These are the activations of a small neural network, seen along a few directions. Each row is one input.
Each table varies a few parts of the input and shows all the possible inputs, shuffled.
Descriptions start from the smaller parts, as in this example, which fits no table here: one of 2 separate values, together with either a single point or one of 11 places around a ring or (one of 4 places along a line, together with one of 8 places around a ring).
Shared parts are said once, and a part with two or three values counts as separate values.
In the rows, zero is written as 128.

Other details of the inputs vary at random and push rows far along two fixed directions, the same in every table; ignore that.

A family of inputs:
r1: [106 176 130  31 131 163 190 199  12  94 216]
r2: [ 75  61 119 111 149  89 113 135 182 121  97]
r3: [ 69 201 155  52 128 129 194 235  51  95 196]
r4: [178 211 193 219  89  97  75 100 124 169 142]
r5: [ 97 194 129  29 150 167 168 216  17 123 208]
r6: [ 89  76 112  95 173  97  96 127 181 151 101]
r7: [ 94 204  90  65 105 154 214 188  55  75 196]
r8: [204 199 174 190  51 111  87 121 148 184 123]
r9: [167 197 245 209  50 146  89  92 139 124 110]
r10: [ 97  39 107 104 139 100 123 111 166 106 106]
r11: [183 197 147 201  58 136  76  73  95 179 125]
r12: [119  51  83 114 169 143 121 117 165 165 110]
r13: [ 88  96 102 161 193  83 131 134 170 103  96]
r14: [100 200 157  39 122 206 212 195  62  40 202]
r15: [105  53  94  92 169 126  85 111 151 151 107]
r16: [128  33  82 116 152 140 144 101 161 137 117]
r17: [111  38  96 127 139 118 159 118 180 120 108]
r18: [ 92 180 144  44 117 140 206 212  33  79 206]
r19: [200 172 173 216  69 121  87  69  91 137 157]
r20: [116  85  84 133 153  96 141 154 193 119  74]
r21: [138  64  72 126 143 106 152 130 177 104  83]
r22: [ 92  89 123 116 202  86 111 133 150 153  78]
r23: [192 190 175 215  85 125  64  85  95 167 149]
r24: [117  79  51 131 166 126 136  82 135 116  88]
r25: [165 162 206 208  19 113 108 115 150 172 144]
r26: [187 134 189 164  27 129  69  70 102 157 158]
r27: [101 106 136 114 210 146 115 111 184 115  70]
r28: [115 196 143  24 137 230 198 179  41  54 212]
r29: [228 160 153 185  31 135  99  91 113 154 136]
r30: [103  74 101 118 173 115 132 134 194 165 104]
r31: [ 81 105  77 146 165  94 141 122 169 116  71]
r32: [ 95 119  71 132 188 102 126 115 168 146  76]
r33: [110  75  90 155 183  93 142 110 154  87 105]
r34: [196 187 218 185  73 184  62  64 108 152 121]
r35: [145  77  59 115 173 132 115 130 163 148  85]
Each input here is: one of 5 places around a ring, together with either a single point or one of 6 places around a ring.
Changing only the place on the ring of 5 turns r26 into r10. The same change can be made to r16. Which row results?
> r17
A walk changes only the place on the ring of 6. It starts at r11 and steps to r23. List the rest of the walk in order.
> r5, r15, r12, r35
Which other rows agree with r9 in the place on the ring of 5? List them by row number.
> r2, r3, r13, r20, r25, r31
Change only the place on the ring of 6 in r32. List by row number the other rows that result.
> r4, r6, r8, r22, r30

A family of inputs:
r36: [129  81  91 114 114 149 160 117 164 110 121]
r37: [108 134 121  28 147 206 172 179 101  91 164]
r38: [ 65 118 117  84 186 130 145 175 182 116  99]
r39: [114  90  96  94 189 168 162 110 126  66  93]
r40: [ 66 100 140 115 145  83 141 154 161 103 108]
r41: [ 73  93  49  57 187 122 215 209 172  86 122]
r42: [121 119 145 204 170 100  69  74 200 147  33]
r43: [158 110 138 149  46 122 125 101 117 129 153]
r44: [203 156 208 209  37 128  76  47  76 123 124]
r45: [118 139 118 112  90  91 168 185 121 115 162]
r46: [152 191 138 125  77 136 146 182 134 151 160]
r47: [140 161 202 233  83  66  74  73 138 134  87]
r48: [127 134  78 126 181 106 115 143 141 162 106]
r49: [156 230 125 139  99 141 144 171  99 139 160]
r50: [118  84  74 122 153 119 123  99  98 135 130]
r51: [143 202 132 148  78  97 156 163  74 114 172]
r52: [148 114 178 114  82 141 107 114  85 140 155]
r53: [100  57 137 157 187  81  64  92 226 178  39]
r54: [178 180 160 157  60 110  92 144 136 199 147]
r55: [ 61 158 105  70 221 129 137 175 123 125 127]
r56: [176 148 156 231  76  60  69  82 120 187 103]
r57: [122  20  64 110 177 127  96  88 192 167  81]
r58: [ 58 158 110  92 198 130 181 175 135  72 115]
r59: [106 128  46  66 178 179 170 150 114 101 146]
r60: [ 47 153 141  51 151 109 168 213 101 117 178]
r61: [112  35  83 112 137 111 119 104 144 150 119]
r62: [174 218 178  96  92 192 110 131  35 138 189]
r63: [144 236 236 168  26 132 133 150 123 127 161]
r64: [173 231 179 107  78 207 132 137  45 111 183]
r65: [138  82 135 138 152 124  93  76  95 127 102]
r66: [166 116 171 117 102 162  82  97 123 162 128]
r67: [102  92 152 203 164  55  64  71 165 158  51]
r68: [171 197 148 152  33 142 139 112  47 115 198]
r69: [119 125  84  65 123 180 166 161 128 121 164]
r70: [135  51 144 159 184 124 124 119 184 124 146]
r71: [165  70  93 203 127 124 106  34 179 126  58]
r72: [176 248 159 172  49 131 158 155  88 122 170]
r73: [166  72  90 178 150 123  59  40 163 180  71]
r74: [128 124 128 137 210 150 151 144 114  96 186]
r75: [107 128 127  42 133 193 196 172 102  66 161]
r76: [152  22 151 170 112 106  85  49 169 119  64]
r77: [ 58  71  51  47 194  90 181 210 137 126 140]
What do these inputs look like to the network?
> one of 2 separate values, together with either a single point or (one of 4 places along a line, together with one of 5 places around a ring)
Changing only the choice among 2 separate values turns r52 into r65. The same change can be made to r53. Which row results?
> r55
Changing only the choice among 2 separate values turns r54 into r48. The same change can be made to r46. Which row results?
> r49
A walk changes only the place on the ring of 5. It starts at r53 and steps to r38. List the rest of the walk in order.
> r63, r40, r60
A walk changes only the place on the line of 4. It starts at r65 and steps to r50. List the rest of the walk in order.
> r56, r67
